Each row below holds a small network's activations on one record, seen along a few directions.
After each row come some of the record's fields: H, D, Y, C.
Not every record has every field; a missing one is written none.
The largest differences between rows may come from other fields.
Random noise pushes rows far along 2 fixed directions. That doesn't count. These rows show it; they differ only by the noise:
[-488  349   18  545  122 -197  330  612  632   58  367  249  -71 -587
  181   71  168 -458  111  339   47]
[-203  116  -49  450  163  -76  169  254  298    3  139  -12   44 -304
   75  200  138 -376   86  167   46]
[-144   47  -58  345  155  207 -139  137  193   -3  -61 -263  240 -273
  131  -80  373 -152  193  443   86]
[  91 -123 -119  359  208   30   24 -113  -45  -55  -85 -266  149   -9
  -39  356   90 -307   52  -33   43]

[-270  391   33 -326 -243  245   78  284  178   86  115  140 -110 -293
  196 -690  299  340  180  323  -41] => <H:h2 D:d1 Y:none C:c1>
[ -79  194  -76 -203 -191  521 -114  -57 -102   93 -217 -285  125 -247
  144 -604  542  478  336  497    9] => <H:h2 D:d2 Y:y2 C:c1>
[ -32  -94    1  381  258   66 -154  -27  153  -44 -109 -318  293 -151
   37  213  160 -237  135  352  136] => <H:h3 D:d1 Y:none C:c2>
[-185   87   52   81   63 -734  530  370  314 -101  489  710 -431   47
 -129  493 -628 -478 -368 -618  -75] => <H:h3 D:d1 Y:none C:c2>
[-350  141  174  242   22 -444  210  499  478   77  406  409 -155 -174
    5  116 -242 -208 -115  -20   41] => <H:h1 D:d2 Y:y3 C:none>
[-267  453   63 -225 -262 -402  598  387  290  120  412  777 -536 -202
   41  -67 -320  -27 -156 -350  -76] => <H:h3 D:d2 Y:y2 C:c1>
[-347  361    2  540   27 -470  767  371  363  148  435  395 -419 -524
   15  567 -184 -575   26 -195   33] => <H:h4 D:d2 Y:y2 C:none>
[-146  201   88 -309 -136  120 -121  286  183    9   64  229  -38  -69
  165 -529  131  245  -14  229  -30] => <H:h3 D:d1 Y:none C:none>
[  35  -72  -21  311  177 -222  235   20   25  -49  131  -11   -6   22
  -57  537 -208 -394  -46 -300   41] => <H:h4 D:d1 Y:none C:none>
[-147  152  -40  137  -20  -37  123  120  218   11   37   29   -7 -251
  139  -55   99  -97   80  250   41] => <H:h3 D:d1 Y:none C:c1>
[-181  105   80 -109  -32  -64 -173  306  259   68  157  216   12 -100
   84 -383   30  206  -55  229   12] => <H:h1 D:d1 Y:none C:none>
[ 173  -57  -23 -293 -114  206 -124 -231 -264   22 -197  -89  -54  179
  -31 -174   87  230  -22  -56   -9] => <H:h3 D:d2 Y:y3 C:none>
[ -66  -54   86   35  126   44 -352  109  229 -120   35    7  245  -15
   -7  -78   33  -43   34  243   91] => <H:h3 D:d1 Y:none C:c2>
[-268  246   96 -137 -127 -422  300  461  339   91  440  634 -352 -111
    5 -166 -269   18 -220 -198  -85] => <H:h1 D:d1 Y:none C:none>
[  45  -30   31 -238  -72 -261  104   96    6  -72  189  335 -176  178
 -109   64 -218   -8 -203 -337  -87] => <H:h1 D:d1 Y:none C:none>
[ -24  168   -7 -107 -126 -163  308   41  -33   74  127  329 -360  -37
  -49   88 -169   11 -106 -237  -18] => <H:h3 D:d2 Y:y2 C:none>
[  88   76 -126 -144  -70  371   -4 -298 -266   63 -217 -284   15  -75
   68 -248  251  179  144  128  -21] => <H:h2 D:d1 Y:none C:c1>
[-236  129   65  -88   -7  -84  -89  293  297   19  171  266    0 -156
   90 -297   26   98  -74  185   -5] => <H:h1 D:d1 Y:none C:none>
[ 216  -84 -121  157  -51 -310  454 -291 -283   57   98  297 -427  245
 -291  662 -436 -239  -93 -702  -61] => <H:h1 D:d2 Y:y2 C:c1>
[ -27 -292  163  173  322  427 -889  -52   66 -117 -359 -559  706   46
   90 -151  319  100  220  718  169] => <H:h3 D:d2 Y:y3 C:c2>
[ 157    0  -99   59  -17 -250  498  -94 -166  -44  148   80 -251   79
 -187  501 -196 -291  -94 -520 -123] => <H:h2 D:d1 Y:none C:none>
[ 354 -167 -136 -128   17  144   48 -423 -450  -44 -205 -277  -41  275
 -138  233  -39   17  -27 -351  -56] => <H:h2 D:d1 Y:none C:none>
[ -49   11  100 -248 -114  -65 -145  169   94  -11  102  207  -29  102
   10 -334  -52  245  -96   17  -34] => <H:h1 D:d1 Y:none C:none>
[ 105 -193   32   -7   23 -446  139  -24  -58  -46  184  238 -125  309
 -184  336 -489 -129 -306 -523  -41] => <H:h1 D:d1 Y:none C:none>
[ 257 -316   -9 -103   18  191 -514 -321 -326  -25 -289 -354  276  295
  -78 -120   99  360   38  139  107] => <H:h1 D:d2 Y:y2 C:none>
[  47 -167  155 -158   42 -270  -77    2  -13 -134  119  173  188  320
 -100   59 -366  106 -285 -326  -36] => <H:h1 D:d1 Y:none C:c1>
[ 288 -192  -96 -145  -27   93    5 -341 -377   -2 -202 -211  -27  255
 -158  150    2   45  -94 -290  -73] => <H:h3 D:d2 Y:y3 C:none>
[-173  142   84 -397 -247  328 -328  138   83   89 -158   41   77 -120
  211 -746  268  429  106  457   48] => <H:h3 D:d2 Y:y1 C:c1>
[ 327 -353   40  -94  158 -228 -120 -253 -235 -153  -79  -32   57  503
 -182  485 -454 -169 -274 -546   15] => <H:h3 D:d2 Y:y1 C:c2>
[-412  385  125   41 -150 -262  226  590  479  168  391  599 -326 -438
  121 -304   41   47  -38  232  -19] => <H:h1 D:d2 Y:y2 C:none>
[-228   68  -26  508  239  195 -204  144  300   57  -37 -366  347 -377
  127    6  356 -200  243  604  156] => <H:h2 D:d1 Y:none C:c2>
[ -29  180  -63  301  -36 -360  657  105   70   -4  221  337 -366 -140
  -23  527 -333 -441  -68 -410  -84] => <H:h2 D:d1 Y:none C:c1>
[-239    2   63  426  255 -260 -187  409  449  -36  290  192  196 -100
   92   14 -107 -194  -51  195  153] => <H:h1 D:d1 Y:none C:c2>
[ 113 -147   39 -155  -34 -231    3  -42  -97   -4   75  165  -97  280
 -140   67 -304  101 -189 -337  -35] => <H:h1 D:d1 Y:none C:none>
[-186   25  192  -93  -38  138 -232  195  119  -15   42   -4  245  -20
   83 -458  160  305   21  371   14] => <H:h1 D:d2 Y:y3 C:c1>
[-495  508  136  -15 -136 -335  590  621  546   41  456  670 -300 -480
  141 -221  -55 -180 -120   54  -62] => <H:h3 D:d2 Y:y3 C:c1>
[ 346 -312   -4   54  170 -117 -176 -302 -284  -32 -122  -86   86  356
 -229  433 -235  -20 -130 -362    8] => <H:h1 D:d2 Y:y2 C:c2>
[  32    4  -61  394   33 -297  591 -104  -97  105   96    7 -314 -109
  -93  726 -295 -530  -58 -488   14] => <H:h4 D:d2 Y:y1 C:none>
[ -44   81  -95  197  -15   75  168  -13   -5   45  -33 -146    4 -216
    5   71  243 -157  139  115  -13] => <H:h2 D:d1 Y:none C:none>
[ 124    9  -75  -96  -80  -16  186 -115 -172  -39  -44   -5 -134    8
  -51   95   88 -102  -11 -119  -21] => <H:h3 D:d1 Y:none C:none>
[-115   64  119 -155 -104  127 -310  181  119   68  -13   67   64  -84
   69 -480  187  378   86  388   65] => <H:h1 D:d2 Y:y2 C:none>
[ 228 -179   21 -315  -63   59 -237 -186 -239   12 -119  -42   20  337
 -114 -167  -41  300 -145 -189  -51] => <H:h1 D:d2 Y:y3 C:none>
[ 569 -389 -113 -372  -47   86 -260 -623 -665  -49 -326 -217    7  586
 -258  140 -146  357 -152 -477  -35] => <H:h1 D:d2 Y:y2 C:none>
[ 191 -182   76   -7  -37 -481  332  -71 -136   13  154  307 -329  353
 -233  556 -612 -218 -313 -759  -82] => <H:h1 D:d2 Y:y1 C:none>
[  91  -63  -65 -231  -80  473 -418 -203 -173  -49 -370 -382  301  -11
  139 -489  450  352  214  493   58] => <H:h3 D:d1 Y:none C:c1>
[ -41  -21  -20  105  165  271 -346  -35   69    5  -91 -366  260  -85
   91 -199  240   77  149  385  123] => <H:h2 D:d1 Y:none C:c2>
[ 502 -428 -290  334  203   92   85 -765 -623  -11 -418 -653  159  295
 -274  786  -37 -283   30 -404   34] => <H:h2 D:d1 Y:none C:none>

Here are new rows. What are their fields?
[-126  235  -85    7 -137  575 -189  -48  -81  174 -269 -382   64 -492
  196 -575  729  336  398  791   85] => <H:h2 D:d2 Y:y2 C:none>
[ -16 -135   54   41   42 -347   17   92   54    0  189  190  -42  197
 -110  166 -361  -44 -214 -267   18] => <H:h1 D:d1 Y:none C:none>
[ -47   42  -50   20  -58 -300  331   20   54   15  121  291 -289  -29
  -45  246 -295 -181 -107 -255  -61] => <H:h3 D:d1 Y:none C:c1>
[-269   60  249  -24  106  -68 -422  561  517  -89  237  253  221  -16
  178 -444   15  139  -55  365   52] => <H:h1 D:d1 Y:none C:c2>
[-134  166   -6  118  -55 -282  476  196  114   74  257  327 -360 -170
  -77  277 -132 -282 -108 -279  -87] => <H:h3 D:d2 Y:y3 C:none>
[-273   63   82  316  200  227 -295  210  308  -38  -37 -343  401 -373
  207 -295  422   -6  187  814  187] => <H:h3 D:d1 Y:none C:c2>
[-231  157   30  178    6  178  -66  265  289   24   53  -86  128 -303
  247 -269  255   14  228  458   48] => <H:h4 D:d1 Y:none C:c1>
[ 169 -289   78    3   75  -78 -277 -145 -121  -21  -80 -162  180  336
 -128  123 -176   79 -137 -148   41] => <H:h1 D:d2 Y:y3 C:none>
[ -47   78   51 -312  -67 -169    7  147   74   15  176  365  -86  159
    7 -240 -232  216 -184 -225  -85] => <H:h1 D:d1 Y:none C:c1>
[ -15  -43  -34  163  116 -186  126  -40   71  -64   39   12   23   28
   -5  365 -231 -257  -54 -157   -5] => <H:h3 D:d1 Y:none C:c1>
[  24  -56  104 -274  -46   19 -330   25  -12  -39  -49   98  230  166
   22 -403  -82  353  -90   75  -25] => <H:h1 D:d1 Y:none C:c1>
[  -7  -11   63 -214  -43 -306  107  145   86  -82  223  390 -157  151
  -81   42 -267  -17 -234 -348 -107] => <H:h1 D:d1 Y:none C:none>
[-154  256  -81  183  -58  137  356   40   -1  100   48  -22 -137 -369
   62   -9  249  -62  187  168  -51] => <H:h2 D:d2 Y:y2 C:c1>
[  93  -39 -115   89   35  212  -66 -184  -81  -18 -168 -361  181  -35
   42  -18  165   86  141  188   -6] => <H:h2 D:d1 Y:none C:c1>
[ -25  -82   75   36   46 -229  -67  125  125   10  121  147    7   96
  -55   60 -225   16 -118  -89   23] => <H:h1 D:d1 Y:none C:none>
[ -76  202 -116  184  -88  258  205  -44  -44  106  -80 -205  -89 -358
   87 -101  360   89  276  341  -49] => <H:h2 D:d2 Y:y2 C:c1>
[ 231 -143 -176  254  -24  138  270 -433 -399  120 -286 -413  -90   -4
 -124  439   98 -238   96 -190    6] => <H:h2 D:d2 Y:y1 C:none>
[ 345 -182  -64 -375  -59  100 -130 -335 -395  -76 -215  -78   -3  400
  -99  -18 -111  196 -134 -331  -54] => <H:h3 D:d1 Y:none C:none>
[ 102 -153  115 -188   30  -37 -303   85    0  -80   27   74  132  281
  -55 -129 -108  194  -94  -36    9] => <H:h1 D:d1 Y:none C:none>
[ -53  -20  120 -289   33  147 -543  208  192  -73   36   41  239   90
   99 -582  142  351  -43  337    3] => <H:h1 D:d1 Y:none C:c2>
[ 310 -250   14 -548 -125  178 -447 -310 -343  -86 -227 -106  198  519
  -75 -377  -73  520 -104 -190  -37] => <H:h1 D:d1 Y:none C:c1>
[ 218 -184    1 -176  -71   61 -237 -221 -259    3 -167  -86   29  230
 -103  -68  -11  310   -8  -57   23] => <H:h1 D:d2 Y:y2 C:none>
[ -29  -64  -71  474  258  217 -170  -99   73   34 -182 -453  373 -217
   16  194  271 -210  207  377  119] => <H:h2 D:d1 Y:none C:c2>
